A small network was shown many inputs. Here are its activations along a few directions, one row for each input.
Each table varies a few parts of the input and shows all the possible inputs, shuffled.
A made-up example of a description, with smaller parts first: one of 2 separate values, together with either a single point or one of 9 places along a line or (one of 4 places along a line, together with one of 5 places around a ring).
Shared parts are said once, and a part with two or three values counts as separate values.
In the rows, zero is written as 128.

Other details of the inputs vary at random and push rows far along two fixed directions, the same in every table; ignore that.

Table:
x1: [136 102 110 107 147 119 250 107  61 101 112]
x2: [ 97  89 133 144 122 136  45 198 174 164  63]
x3: [ 90 127 135 167  64 121  57  72 147 112 150]
x4: [108  90 140 119 147 126 163 211 121 124  61]
x5: [170 184  61  88 162 113 218  77 151 112 120]
x6: [180 187 142 122 151 159 133  40  67 101 143]
x7: [139  86  73 113 178 149 234 122 102 111 148]
x8: [174 124 105  97 214 153 214 145  89 113 139]
x9: [167 115 102  85 213 159 204 146  80 103 139]
x10: [ 99  97 150 130 121 116  91 194 143 156  46]
x11: [111  95 121 111 155 154 169 225 153 142  97]
x12: [ 81  98 149 140  96  89 122 193 185 148 137]
x13: [107  98 143 111 149 130 194 224 122 116  69]
x14: [125 141 138 143  86 121  91  34  89 129 108]
x15: [ 90 108 139 147  83 107 105 132 163 136 141]
x16: [114  91 138 128 145  68 182 206 151 137 146]
x17: [158 167 140 107 131 129 140  22  53  92 167]
x18: [153 128 119 126 178 149 186 185 128 131 123]
x19: [165 159 138 114 166 138 194 133  86 120 124]
x20: [128 127 117 152 122 175  64 107 128 128 105]
x21: [144 185 150 133 115 169 117  72 104 128 126]
x22: [ 87 127 189 130  90  76  53 182 163 139 109]
x23: [ 94  54 116 130 140  75 175 183 145 136 101]
x24: [108 129 121 156  84 154  38  87 165 144 153]
x25: [120 139 131 163 107 131  50 118 172 153 155]
x26: [103  81 108 146 121 133  82 141 161 141 121]
x27: [132 184 171 156  90 146  45 108 133 138 116]
x28: [ 96  96 145 135 126 103  42 201 195 157 137]
x29: [116 151 147 176  77 102  58  86 151 132 168]
x30: [106  87 117 119 157 153 163 229 147 126  88]
x31: [159 179 127 123 123 184 154  29  71 116 131]
x32: [ 77 131 165 143  54 115  59 125 143 129 102]
x33: [135 190  69 105  69  85  35 170 182 139 109]
x34: [ 92  72 123 144 115  94 140 154 146 119 121]
x35: [139 120 143 102 154  88 227 173  96 128 129]
x36: [114 159 144 147 101 170  46 134 164 148 125]
x37: [125 177 154 138  77 135 106  49 105 128 148]
x38: [145 138 121 122 136 115 130  44  88 100 192]
x39: [157 123  75 140 148 158 127   5  91 133 149]
x40: [144 113 144  86 188 130 193 185  90 104 106]
x41: [ 77 132 167 134  61 114  76 144 152 138 108]
x42: [164 176 126 143 141 169  88  91 115 130 150]
x43: [167 116 130  85  93  90 101 210 226 146 110]
x44: [176 164  96 140 151 151 132  34  95 134 196]
x45: [136 123 141 113 145  96 232 171 102 125 125]
x46: [140  79 102  94 198 123 189 178 123 118 158]
x47: [162 157 118 139 141 116 145  17  82  97 198]
x48: [136 152 112 150 110 161  83  50 141 140 175]
Each input here is: either one of 3 separate values or (one of 5 places around a ring, together with one of 9 places along a line).

Table:
x49: [143 144 120 131 139 136 128  92 109 122 145]
x50: [149 150 115 118 142 130 144  95 113 123 140]
x51: [119 121 130 135 123 123  98 132 139 135 121]
x52: [147 147 121 123 135 134 137 100 104 121 137]
x53: [124 132 116 138 118 128  95 111 133 126 121]
x54: [128 118 129 125 146 123 135 143 131 124 129]
x55: [118 131 135 123 115 114  92 153 160 137 114]
x56: [117 133 140 129 124 125 126 159 137 133 112]
x57: [118 125 130 131 124 138 132 132 128 133 113]
x58: [121 153 148 148  98 151  68  79 125 130 134]
x59: [137 128 130 110 135 121 147 147 123 129 121]
x60: [105 133 135 143  97 133  77 136 146 133 104]
x61: [132 108 112 123 143 129 163 143 131 129 132]
x62: [142 151 118 129 113 136 110  90 135 128 145]
x63: [125 122 134 132 115 128 100 127 129 132 118]
x64: [120 109 141 125 130 125 124 156 132 130 120]
x65: [131 126 120 125 130 123 136 148 141 133 136]
x66: [117 124 118 141 110 128  95 130 148 135 128]
x67: [128 111 129 121 146 128 155 144 117 126 121]
x68: [134 114 121 126 141 134 152 130 128 127 144]
x69: [111 120 144 134 120 133 113 146 136 134 114]
x70: [136 130 128 115 126 119 134 143 132 127 114]
x71: [133 118 113 124 135 127 148 131 114 120 114]
x72: [113 121 140 131 117 135 117 145 135 136 111]
x73: [131 110 126 120 153 126 156 143 124 124 129]
x74: [117 126 146 130 113 119  89 160 144 132 117]
x75: [144 140 118 127 132 137 138 106 121 122 152]
x76: [131 118 112 122 145 128 151 125 122 127 125]
x77: [133 120 118 122 140 132 153 126 112 126 120]
x78: [135 115 117 125 144 136 157 126 125 127 141]
x79: [121 126 130 125 132 113 116 159 145 133 121]
x80: [135 155 134 126 113 139 119 104 126 129 123]
x81: [118 150 145 144  96 125  38 109 151 133 133]
x82: [125 126 126 124 125 117 125 158 153 136 128]
x83: [132 116 134 122 144 126 146 145 118 120 124]
x84: [121 106 129 122 123  93 181 133 128 113 132]
x85: [129 110 109 122 142 131 162 142 134 130 130]
x86: [113 134 145 135 118 130 107 149 136 138 118]
x87: [133 138 129 118 137 130 160 140 119 128 119]
x88: [112 111 143 144 111  93 140 140 139 139 132]
x89: [109 111 126 113 125 100 170 131 111 118 142]
x90: [152 160 114 142 126 150 117  53 104 120 165]
x91: [115 115 137 135 122 125 104 157 155 135 134]
x92: [132 122 132 122 144 125 145 147 116 127 125]
x93: [145 137 116 128 145 141 139  77 105 120 143]
x94: [154 168 126 135 124 155 130  55  91 113 147]
x95: [131 133 136 130 136 143 146 118 112 122 129]
What do these inputs look like to the network?
Answer: either one of 3 separate values or (one of 4 places along a line, together with one of 11 places along a line)
Which of the alternatives is x84?
Answer: one of 3 separate values
Which other rows does x76 become when the place on the line of 11 takes its other values? List them by row number.
Answer: x49, x50, x51, x53, x54, x55, x73, x79, x81, x93

Table:
x96: [144  97 113 114 170 145 194 165 119 124 121]
x97: [115 123 128 140 123 140 112 161 148 137 112]
x98: [114 161 144 152  71 116  63  86 154 136 140]
x99: [130 109 119 109 156 109 167 189 158 135 109]
x100: [134 110 136 104 146 111 164 200 133 129 101]
x101: [123  99 143 108 148 134 165 196 132 133  97]
x102: [106 108 143 117 138 123 160 160 117 123 116]
x103: [107 126 128 162  92 139  43  83 143 132 128]
x104: [161 140 118 119 135 128 180  65 103 111 160]
x105: [113 136 141 143  96 110  59  99 135 133 116]
x106: [101  81 140 134 125 117 127 189 155 132 113]
x107: [126 158 127 137 101 142  38  98 146 132 151]
x108: [132 147 133 140  92 142  36  97 152 141 146]
x109: [162 151 103 128 155 169 153  60  86 106 153]
x110: [156 139 105 124 144 126 173  56 103 113 152]
x111: [112 130 148 120 126 139 107 163 134 129 108]
x112: [122 144 134 128 114 116 120 160 161 141 120]
x113: [134 111 132 105 145 112 171 194 157 134 119]
x114: [171 149 100 104 170 133 239 116  73 110 127]
x115: [130 117 105 134 129 122 120  94 126 130 147]
x116: [147 140  97 130 133 133 173  69  94 119 163]
x117: [147 116 110 104 173 118 191 164 111 124 102]
x118: [123 113 112 125 135 125 101 157 155 143 124]
x119: [168 167 112 110 152 142 170  81  79 102 141]
x120: [ 93 108 150 141 105 122  76 138 146 143 103]
x121: [115 126 134 144  91 122  58 105 151 137 147]
x122: [109 100 151 119 116  93 130 191 146 131 105]
x123: [130 173 141 134  97 134  54  95 152 128 144]
x124: [145 142 106 144 130 152 161  50  87 113 152]
x125: [125 125 143 131 117 140 129 100 109 123 126]
x126: [109 125 144 122 117 101 117 157 129 121 119]
x127: [160 152 110 124 151 166 154  49  81 118 130]
x128: [117 136 137 137 112 137 138 102 106 127 124]
x129: [130 107 144 128 171 120 160 198 134 142 122]
x130: [130 143 130 124 121 115 136 103 128 116 152]
x131: [149 146 102 126 137 139 148  51  91 110 175]
x132: [115 111 137 116 142 131 173 198 130 138  94]
x133: [110 153 147 147  79 111  71 108 132 133 121]
x134: [113 112 156 149 135 111 112 155 137 143 134]
x135: [104 105 133 136 127 125 118 153 138 124 127]
x136: [122 128 120 129 118 124 111 162 153 145 128]
x137: [119 110 118 137 135 140 103 156 151 134 107]
What do these inputs look like to the network?
Answer: one of 2 separate values, together with either a single point or (one of 4 separate values, together with one of 5 places around a ring)
Changing only the choice among 2 separate values turns x118 into x115. The same change can be made to x132. Which row results?
Answer: x128
Changing only the choice among 2 separate values turns x103 into x137. The same change can be made to x133. Which row results?
Answer: x114
Which other rows does x99 become when the choice among 2 separate values takes its other values? List them by row number.
Answer: x110

Table:
x138: [104 132 145 146  91 111  84 118 151 136 138]
x139: [ 80  95 165 126 114 101  83 249 177 145  83]
x140: [133 128 120 125 129 125 159  96 111 117 154]
x141: [137 128 117 134 143 157 146  97 102 124 132]
x142: [125 140 141 143 108 131  72 124 150 139 128]
x143: [121 139 138 133 101 132  88 116 132 131 112]
x144: [124 129 121 137 116 120  83 111 145 130 143]
x145: [120 140 130 139  99 130  91 110 143 130 136]
x146: [152 136  99 122 145 137 148 101 117 124 143]
x147: [148 131 106 130 138 125 153  90 113 123 152]
x148: [146 154 124 118 142 153 145 106  99 122 124]
x149: [105 127 150 139  98 116  73 125 143 131 115]
x150: [133  89 119 100 178 119 206 210 137 127 117]
x151: [142 146 133 126 136 139 149  99  94 122 131]
x152: [138 135 128 130 130 125 162  87  99 118 130]
x153: [140 100 113 100 180 127 206 212 137 131 108]
What do these inputs look like to the network?
Answer: either a single point or (one of 3 separate values, together with one of 5 places around a ring)
Which other rows does x143 become when the choice among 3 separate values takes its other values? List them by row number.
Answer: x149, x152
